These are the activations of a small neural network, seen along a few directions. Each row is one input.
Each table varies a few parts of the input and shows all the possible inputs, shuffled.
Descriptions start from the smaller parts, as in this example, which fits no table here: line(6) and (point or line(11) or (values(3) and ring(8))).
Shared parts are said once, and a part with two or three values counts as separate values.

Rows:
x1: [10 3 -21 19 6 12 -2 4 17 -7 17 -23]
x2: [-17 13 -5 14 21 36 -10 14 -24 -26 30 -17]
x3: [21 1 -11 14 -13 2 -23 -2 19 8 -10 -14]
x4: [-99 10 -34 22 -48 -105 4 42 17 -35 -12 2]
x5: [1 15 -28 24 -5 40 9 24 -10 -14 9 -25]
x6: [9 -2 16 7 -7 4 -43 -10 1 -7 4 0]
x7: [12 -17 20 -3 -8 -9 -47 -35 15 -13 -23 5]
x8: [-7 10 -11 -10 1 26 42 20 -39 3 14 7]
x9: [-25 11 6 6 13 37 13 13 -40 -6 24 17]
x10: [2 -4 -1 -14 12 -2 32 3 -14 11 20 7]
x11: [7 0 4 18 -2 19 -22 -1 -7 -24 22 1]
x12: [25 -12 -7 5 -11 -12 -28 -27 32 2 -36 -8]
x13: [22 7 -16 -1 -9 8 28 18 11 0 2 -2]
x14: [26 6 -5 -9 -11 -8 9 10 17 17 -18 -3]
x15: [-10 -19 38 -16 15 -17 -18 -39 8 13 -16 17]
x16: [6 -6 12 -22 9 -18 14 -5 -8 29 0 5]
x17: [-16 -3 17 1 22 10 4 -6 -13 2 31 17]
x18: [23 -4 0 -19 6 -26 6 -18 34 14 -38 -6]
x19: [18 -22 19 -23 -7 -27 9 -25 0 19 -36 19]
x20: [-14 -5 30 -9 17 -4 -15 -14 -6 20 12 14]
x21: [5 19 -25 -2 -4 32 38 33 -9 -5 3 -13]
- What is each input in this table made of? => point or (line(4) and ring(5))
- Change only the line(4) part in x14. List by row number the other rows that result. => x13, x18, x21
- A walk changes only the ring(5) part. It starts at x10 and steps to x17. List the rest of the walk in order. => x11, x1, x13

Rows:
x22: [-14 -4 5 9 -11 -18 -28 -12 8 -13 -12 3]
x23: [16 -15 36 -13 13 8 -17 -31 -4 15 1 20]
x24: [-32 0 -1 12 -11 -38 -24 -1 13 -16 -3 -2]
x25: [19 -4 -4 3 -4 -2 -22 -12 24 3 -17 -14]
x26: [23 -2 -3 -12 -1 -8 4 -8 20 17 -23 -6]
x27: [2 -2 -12 7 -12 -19 -16 -5 26 -9 -20 -15]
x28: [0 -11 27 -10 -2 -5 -15 -19 -8 7 -9 21]
x29: [-25 -4 -1 -11 -8 -45 16 6 5 8 -10 9]
x30: [-43 35 -43 30 -4 42 48 74 -46 -30 67 -10]
x31: [-3 29 -24 20 14 91 40 50 -58 -17 52 -11]
x32: [-15 2 -17 10 -14 -39 -12 6 29 -14 -11 -19]
x33: [-24 31 -35 28 2 70 46 61 -53 -26 53 -8]
x34: [12 -9 14 -18 -1 -9 7 -13 -2 20 -17 13]
x35: [43 -7 6 -15 13 3 2 -20 20 19 -14 -6]
x36: [-8 -8 5 -13 -7 -24 13 -6 1 14 -18 13]
x37: [16 24 -15 9 34 105 38 32 -54 -13 62 -13]
x38: [6 -1 -12 -7 -9 -24 10 -1 21 5 -25 -6]
x39: [3 -6 13 5 -3 -2 -34 -20 7 -1 -10 3]
x40: [37 -9 4 -1 11 9 -25 -23 26 9 -8 -15]
x41: [-37 -6 11 -2 -8 -40 -6 0 -1 -5 -2 17]
x42: [-10 3 -17 -5 -10 -45 13 10 24 -1 -17 -10]
x43: [23 -11 22 1 11 9 -36 -31 8 2 0 3]
x44: [30 -13 24 -22 13 2 6 -25 0 26 -7 12]
x45: [-19 -10 17 -5 -8 -20 -9 -12 -6 -2 -11 21]
- What is each input in this table made of? => line(4) and (point or ring(5))
- Changing only the line(4) part turns x40 into x32. The same change can be made to x43. Which row results? => x24
- A walk changes only the ring(5) part. It starts at x39 and steps to x28. List the rest of the walk in order. => x34, x26, x25
- List by row number the other rows that have the line(4) part in common with x36. => x22, x27, x33, x38, x45
